These are the activations of a small neural network, seen along a few directions. Each row is one input.
Each table varies a few parts of the input and shows all the possible inputs, shuffled.
Descriptions start from the smaller parts, as in this example, which fits no table here: one of 4 places along a line, together with either a single point or one of 11 places around a ring or (one of 2 separate values, together with one of 8 places around a ring).
Shared parts are said once, and a part with two or three values counts as separate values.

Other details of the inputs vary at random and push rows far along three fixed directions, the same in every table; ignore that.

Table:
R1: -22 9 13 -12 6 -24 27 -10 8 0 4
R2: 9 -28 8 -17 9 -39 19 -36 -18 3 -11
R3: -19 11 7 -19 4 -26 25 -7 7 1 5
R4: -11 29 17 7 2 21 1 12 1 6 6
R5: -14 11 15 -1 -1 5 20 4 4 1 2
R6: -26 1 6 -10 -4 -27 36 2 10 -11 -2
R7: -18 10 12 -2 4 6 13 11 5 5 -2
R8: -19 11 11 -8 7 -33 32 -4 4 -6 -3
R9: 3 19 -27 14 -9 20 1 50 4 -21 -1
R10: -11 14 -7 28 -16 9 -11 37 13 -17 2
R11: 25 -34 -38 -3 0 9 -18 -17 -8 -4 -6
R12: 16 -12 -6 6 -9 -31 7 -13 -1 -16 -2
R13: 18 -24 -20 27 -10 -26 -17 -2 -6 -22 -15
R14: 24 -22 -9 12 -13 -9 -10 -7 -3 -13 -4
R15: 6 -10 -4 -5 4 -46 14 -16 -8 -11 -12
R16: 26 -26 -19 17 -12 -30 -19 -2 -3 -21 -8
R17: 7 -16 -17 -27 23 4 -6 -36 -3 13 3
R18: -2 27 -5 37 -17 16 -7 37 7 -17 -2
R19: -6 13 -6 25 -18 18 -10 44 14 -14 1
R20: 16 -12 -4 7 -1 27 -36 -1 -4 11 -4
R21: 23 -22 -9 21 1 -13 -24 -9 -10 -7 -13
R22: 8 -14 14 1 10 23 -21 -12 -1 15 1
R23: -12 15 13 -9 0 17 7 13 -1 15 5
R24: 18 -9 -11 29 -4 1 -30 0 -5 -8 -11
R25: 24 -2 -16 0 19 27 -35 8 -9 11 -1
R26: 2 -21 -2 1 -6 -33 22 -22 -5 -17 -9
R27: -15 15 15 -11 7 19 2 10 1 16 2
R28: 12 -8 20 -21 18 11 -11 -47 -9 29 7
R29: 16 -8 5 16 1 31 -29 1 -10 15 -4
R30: -17 10 6 -20 4 -26 22 -1 2 3 2
R31: -17 0 18 -11 -1 -14 33 -9 8 -5 8
R32: -15 12 20 -2 -1 29 1 14 8 14 13
R33: -18 10 16 -3 3 1 8 7 11 2 11
R34: 8 0 5 -7 11 15 -26 -21 -7 23 1
R35: 13 -7 5 -6 4 20 -21 -8 -11 22 -1
R36: 16 -16 -39 8 0 18 -29 4 2 -9 0
R37: 7 -16 27 -23 24 9 -15 -40 -5 31 10
R38: -17 16 2 -15 1 -36 29 2 4 -5 -1
R39: -12 14 1 19 -14 28 -6 30 5 0 2
R40: -7 18 -3 9 -15 10 4 28 5 -9 1
R41: 14 -23 0 -8 -4 -17 3 -16 -5 2 -1
R42: 1 -5 5 -13 8 4 -14 -19 -5 18 3
R43: -10 18 -4 8 -16 32 -12 29 4 8 4
R44: 10 -14 5 -1 10 -20 -6 -18 -12 1 -7
R45: -12 21 31 -13 10 24 5 -11 7 22 18
R46: 10 -6 -15 -14 16 33 -16 -26 -3 15 9
R47: -17 17 27 -21 10 21 15 -6 -1 21 10
R48: -7 19 0 14 -17 34 -11 31 10 -3 8
R49: 17 -11 -13 16 -8 3 -32 6 -2 -4 -3
R50: -13 6 1 -11 -9 -7 21 -2 3 -3 3
R51: 26 -9 -25 -1 16 -11 -14 0 -11 -6 -11
R52: 25 -3 -18 -2 14 3 -10 -5 -12 -3 -4
R53: 12 -15 2 -6 9 -19 -8 -18 -11 4 -7
R54: -13 0 -6 -7 -16 -23 26 12 5 -12 1
R55: 5 -15 7 -3 4 -27 14 -35 -5 -4 -2
R56: 14 -19 -4 8 -5 -28 8 -13 -12 -18 -12
R57: -25 9 23 -16 12 17 12 -7 4 20 5
R58: -22 5 -19 -24 7 17 17 5 12 3 8
R59: -19 1 3 -17 -7 -33 38 7 12 -12 2
R60: -11 7 -15 29 -31 -17 20 35 13 -40 -5
R61: -11 21 23 4 3 27 -1 3 9 10 15
R62: -22 18 26 -16 15 22 8 3 0 22 4
R63: -13 19 1 8 -2 -23 15 17 3 -14 -5
R64: 15 -3 -5 7 -4 6 -18 -16 -7 5 -2
R65: -10 16 -1 2 -9 -29 28 9 1 -19 -3
R66: -9 3 -44 9 -22 -2 20 30 14 -37 0
R67: 8 -22 10 -11 2 -23 16 -29 -2 -3 1
R68: 9 -14 2 -12 5 -38 9 -24 -1 -4 -1
R69: 18 -15 -21 17 -12 6 -29 5 -6 -6 -13
R70: -11 20 -5 1 -12 -27 27 13 5 -17 -1
R71: 16 -18 -23 13 -13 -28 -6 7 -6 -20 -19
R72: -15 8 28 -21 7 21 10 -6 5 26 15
R73: -14 21 19 3 4 23 3 -3 4 13 9
R74: -19 18 29 -11 15 16 4 -5 10 20 14
R75: 23 -8 -17 -2 18 30 -30 9 -11 9 -7
R76: 9 -14 14 1 6 30 -23 -18 -7 23 3
R77: 1 17 -29 11 -8 17 0 52 2 -15 -1
R78: 23 -8 -8 26 -6 3 -33 6 0 -7 -4
Each input here is: one of 6 places around a ring, together with either one of 2 separate values or one of 11 places around a ring.
Question: Changing only the place on the ring of 6 turns R67 into R72. The same change can be made to R40. Which row results?
Answer: R35
Question: Change only the place on the ring of 6 in R5. List by row number the other rows that result.
Answer: R7, R8, R18, R21, R29
Question: Which other rows agree with R71 in the place on the ring of 6? List them by row number.
Answer: R6, R7, R19, R20, R22, R27, R57, R58, R59, R62, R69, R75
Question: Change only the place on the ring of 11 in R65. List by row number the other rows that result.
Answer: R4, R12, R18, R28, R45, R55, R61, R64, R70, R73
Question: Change only the choice among 2 separate values in R36. List by row number the other rows that result.
Answer: R25
